These are the activations of a small neural network, seen along a few directions. Each row is one input.
Each table varies a few parts of the input and shows all the possible inputs, shuffled.
A made-up example of a description, with smaller parts first: one of 6 places along a line, together with either a single point or one of 9 places along a line or (one of 2 separate values, together with one of 8 places around a ring).
Shared parts are said once, and a part with two or three values counts as separate values.
In the rows, 128 means zero.

Other details of the inputs vary at random and push rows far along three fixed directions, the same in every table; ignore that.

Rows:
row 1: [123 122 174 175 149  85 152 109 154 197  80]
row 2: [144  74 102 147 125 114 119 155 120 109 130]
row 3: [135  95 113 107 117 116 121 163 114 117 124]
row 4: [130 139 155 182  93  92 141  75 147 181  71]
row 5: [109 129 147 149 138  97  48 202 170  90 192]
row 6: [151 129 102 104 136  85 127 147 105 132 131]
row 7: [121  83 175 189 132 112 142 118 187 177  77]
row 8: [137 114  93 130 137 208 181 119 149 128 120]
row 9: [130 135 122  78 136  84 138 112 100 103 129]
row 10: [119 179 147 114 154 203  83 172 183 104 154]
row 11: [130 112  79 148 121  74 136 123  90 122 137]
row 12: [130 117 116 110 101  82 154  87  70  94 146]
row 13: [142 117 103 121  96  81 141  90  83  94 146]
row 14: [119  86 124 100  94 121 117 107 102  91 139]
row 15: [147 107 123 113 158 205 181 128 135 134 121]
row 16: [144 183 135 140 194 179 120 158 157 133 179]
row 17: [134 122 160 187 144  89 137 117 156 200  72]
row 18: [ 92 111 200 135 115 111 136 105 173 163  58]
row 19: [128 141 133  73 135 202 160 128 128 129  95]
row 20: [175 157 105  87 161 164 176 119 145 152 119]
row 21: [140 168 134  81 143 185 164  79 115 145 130]
row 22: [114 106 169 181  76 124 135  96 158 166  62]
row 23: [133 128 106 100 108  98 113 104  76 120 137]
row 24: [116 138 180 151 114  91 131  64 160 185  82]
row 25: [ 98 150 135 127 129 116  28 206 134  73 178]
row 26: [125  86 130  95 124 108 138 147 118 104 139]
row 27: [108  86 138  87  98 127 129 104  88  92 141]
row 28: [121 105  95 132 130  70 159 105  94 107 149]
row 29: [116  93 122 104  90 125 107 123  85 106 127]
row 30: [141 134 108  90 131  79 124 115 112 100 128]
row 31: [146 138  97 102 125  83 111 125 111 109 118]
row 32: [101 169 131 156 163 213 107 177 162 121 177]
row 33: [137 148 116 183 160  82  49 187 145 108 193]
row 34: [161 159 119  79 166 165 184 119 135 152 123]
row 35: [ 99  65 109 137 111  92 146 125 104  90 142]
row 36: [127  91 111 107  89 126 106 119  98  97 130]
row 37: [131 106  87 147 125  65 143 109 111 109 150]
row 38: [103 130 155 182 132  82 162  91 150 192  84]
row 39: [145 176 123  70 155 171 166 112 120 145 104]
row 40: [124  80 118 122  78 107 133 109  92  77 137]
row 41: [125 215 144 137 149 192 111 139 133 129 178]
row 42: [141 139 119 118 106 218 159 117 113 133 106]
row 43: [117 175 178 197 150  65  56 169 208 179 131]
row 44: [163 157  70 136 148 180 175 108 134 151 119]
row 45: [142  91 106 115 114 107 114 162 126 109 127]
row 46: [108  89 183 176 132 115 147 124 164 183  74]
row 47: [106  90 143 202 105 112 142 113 179 177  65]
row 48: [137 146 115 159 168  89  66 180 138  89 211]
row 49: [158 162 116  80 162 167 179 128 125 159 117]
row 50: [138 171 129  82 140 186 159  89 106 153 124]
row 51: [138 123 101 127  94  87 130 105  70 110 133]
row 52: [138 217 123 108 170 181  88 165 151 132 149]
row 53: [158 111 105 122 148 208 166 143 126 145 105]
row 54: [143 126 126  82 142 196 174 142 133 145 109]
row 55: [141 127 100 109 106  92 109 100  92 114 139]
row 56: [107  93 134  90  97 127 124 113  81 102 135]
row 57: [ 87 135 154 149 105 119  62 168 109  74 194]
row 58: [111  80 131 111  83 110 144 105  78  78 139]
row 59: [ 82 152 199 193 120  96  33 172 213 147 106]
row 60: [113 170 112 167 157 218  95 187 165 124 169]
Each input here is: one of 2 separate values, together with one of 5 places around a ring, together with one of 6 places around a ring.
- The inputs of row 60 and row 11 match in every part but the choice among 2 separate values. If row 32 is changed in the same way as row 60 into row 11, which row does it become? => row 38
- The inputs of row 10 and row 30 match in every part but the choice among 2 separate values. If row 5 is changed in the same way as row 10 into row 30, which row does it become? => row 20
- Change only the place on the ring of 5 in row 25. List by row number the other rows that result. => row 10, row 18, row 19, row 59
- Change only the choice among 2 separate values in row 53. List by row number the other rows that result. => row 17
